A small network was trained on invented records. Each row is its activation on one of them, seen along a few directions.
Records have a field called PESUP. Each example row is followed by its value.
Records without PESUP are marked missing.
Other fields move the rows too, some of them a lot.
In the rows, 500 means zero.
Strong random noise was added to every row along 6 fixed directions; ignore it. To show where, here is one row again and again, with new noise each time:
[465 498 585 576 453 379 556 296 318 443 456 349 366 408 361 500 384 430
 305 662 213]
[466 333 539 471 560 507 542 388 472 459 772 319 632 483 536 287 608 579
 556 269 607]
[582 576 479 523 352 704 438 601 574 644 632 401 498 433 577 528 733 463
 637 412 587]
[509 584 504 462 510 692 544 319 451 460 672 310 628 154 461 519 442 493
 429 399 637]
[537 433 545 515 414 408 501 629 419 493 403 502 393 659 508 496 598 413
 479 616 279]
[515 642 465 503 580 645 426 540 641 795 570 333 530 359 574 451 680 394
 653 387 673]
[377 360 502 400 435 367 684 480 336 422 424 695 453 534 267 383 397 806
 561 715 386]
[656 768 519 536 462 671 400 588 483 559 339 323 447 280 590 771 511  85
 303 604 380]

[462 375 521 489 588 530 563 477 580 431 722 424 602 536 691 318 626 556
 599 188 724] : lazup
[626 676 363 532 647 497 282 698 677 870 395 516 430 621 666 443 719 316
 696 479 584] : lomak
[484 565 532 560 351 559 539 518 511 348 370 496 431 421 502 635 395 432
 374 567 395] : lazup
[407 542 559 559 683 406 483 228 470 491 621 310 460 369 476 409 371 377
 413 364 428] : pum
[628 552 461 391 632 575 474 519 498 656 536 555 533 446 491 446 474 541
 512 558 625] : pez
[393 400 509 460 492 501 636 211 344 145 579 449 642 284 342 537 233 647
 411 420 517] : mab
[439 467 555 396 607 527 702 485 388 155 445 622 663 305 515 538 273 513
 332 465 560] : lazup
[387 407 615 581 462 468 551 411 434 267 518 345 566 452 577 584 460 428
 443 317 350] : mab
[631 464 543 524 214 734 439 888 553 302 460 625 568 595 765 724 744 433
 596 428 489] : pon
[512 549 429 463 283 628 498 670 523 379 557 683 596 460 477 596 555 712
 709 468 678] : mab
[382 430 503 378 609 450 600 857 539 392 221 801 675 617 526 569 453 540
 568 632 589] : vadez
[560 486 532 568 379 594 530 466 596 554 618 434 506 556 561 460 605 572
 630 374 499] : pof
[710 637 366 343 652 566 340 573 590 787 603 602 553 565 481 366 543 557
 583 547 801] : pez
[619 511 405 371 446 591 535 817 545 428 315 770 641 578 619 618 533 478
 539 577 661] : bera
[736 424 490 479 300 587 456 750 441 225 567 556 535 738 685 619 757 370
 457 419 494] : missing
[529 409 531 560 582 440 426 553 472 477 497 355 497 694 623 484 577 226
 434 395 460] : vadez
[549 511 448 391 387 592 505 686 409 431 444 707 593 473 475 644 531 564
 534 527 560] : kidi
[377 391 544 421 686 303 593 267 371 383 470 560 517 533 338 327 251 632
 449 641 471] : pon
[639 528 514 438 364 605 479 716 514 373 415 594 515 618 586 616 560 351
 412 461 494] : bera
[527 553 519 686 555 372 388 345 543 766 489 314 350 514 437 482 597 388
 471 487 341] : kidi
[581 372 594 596 664 329 379 410 532 766 651 267 388 805 610 248 655 383
 537 379 382] : pez
[473 413 477 545 473 487 476 599 485 517 436 546 403 747 484 459 587 528
 508 493 381] : mol
[578 579 475 373 421 634 506 571 510 397 445 538 562 508 544 644 507 355
 433 523 499] : missing
[749 437 456 540 376 517 397 661 437 354 587 509 462 760 566 590 604 412
 393 474 408] : mol
[527 498 485 518 465 441 486 514 427 430 420 490 433 610 545 516 451 476
 483 527 326] : lomak
[483 424 494 398 668 303 464 560 438 459 356 588 492 683 456 317 399 591
 462 589 435] : lomak
[449 618 546 485 664 440 548 555 493 536 248 593 405 433 470 601 414 436
 457 664 432] : pum
[496 550 458 433 667 489 487 485 491 467 349 450 546 434 460 545 430 384
 343 564 461] : missing
[191 498 546 575 697 301 615 554 511 750 320 559 389 537 416 363 404 558
 723 617 431] : vadez
[415 516 510 408 806 318 497 418 491 636 368 509 585 434 464 396 431 414
 496 462 573] : kidi
[552 506 508 552 540 534 494 475 516 483 493 409 569 553 516 456 521 403
 478 381 471] : pof
[440 351 600 597 500 365 548 340 412 457 679 390 524 663 496 297 502 508
 469 361 403] : bera
[406 362 571 498 382 530 626 470 441 293 643 572 515 520 502 486 501 680
 625 348 470] : pum
[609 421 422 547 388 506 506 491 404 450 592 604 415 611 398 499 525 697
 486 565 473] : mol
[706 440 566 579 324 413 333 503 456 517 526 430 259 748 615 556 644 358
 392 622 245] : pon
[706 484 439 436 554 460 393 740 564 568 351 589 484 765 620 489 649 357
 433 518 432] : pof

Which value of PESUP does each new row have?
[476 590 502 524 335 433 535 289 419 567 425 514 279 439 306 550 451 534
 407 775 272] : missing
[498 428 439 466 429 673 544 493 431 339 628 554 568 442 442 504 497 671
 450 424 583] : mol
[423 493 515 669 718 296 455 100 462 728 607 227 320 487 357 319 432 512
 334 491 342] : mol
[475 269 559 608 387 369 484 499 437 261 706 403 537 717 595 400 616 517
 603 279 390] : mab
[401 466 530 470 674 457 637 445 453 399 436 482 616 354 418 371 288 556
 499 451 506] : pof
[491 467 530 558 487 350 470 482 454 590 483 459 380 694 540 405 539 366
 397 524 300] : bera
[573 575 533 701 187 478 394 288 410 531 724 343 292 474 390 534 628 568
 481 465 384] : kidi
[641 440 460 412 395 547 526 411 470 401 560 577 533 563 441 492 450 621
 429 490 458] : pof
[418 386 511 454 476 439 552 451 501 533 684 536 588 646 453 254 547 746
 592 352 659] : bera
[562 426 468 392 371 749 569 615 436 220 719 502 745 539 654 598 579 527
 520 292 660] : missing
[460 530 534 500 545 434 543 478 488 492 368 516 438 580 377 504 494 440
 487 603 374] : missing
[489 537 512 346 623 520 630 481 400 297 305 745 594 337 334 618 295 629
 385 653 587] : pum
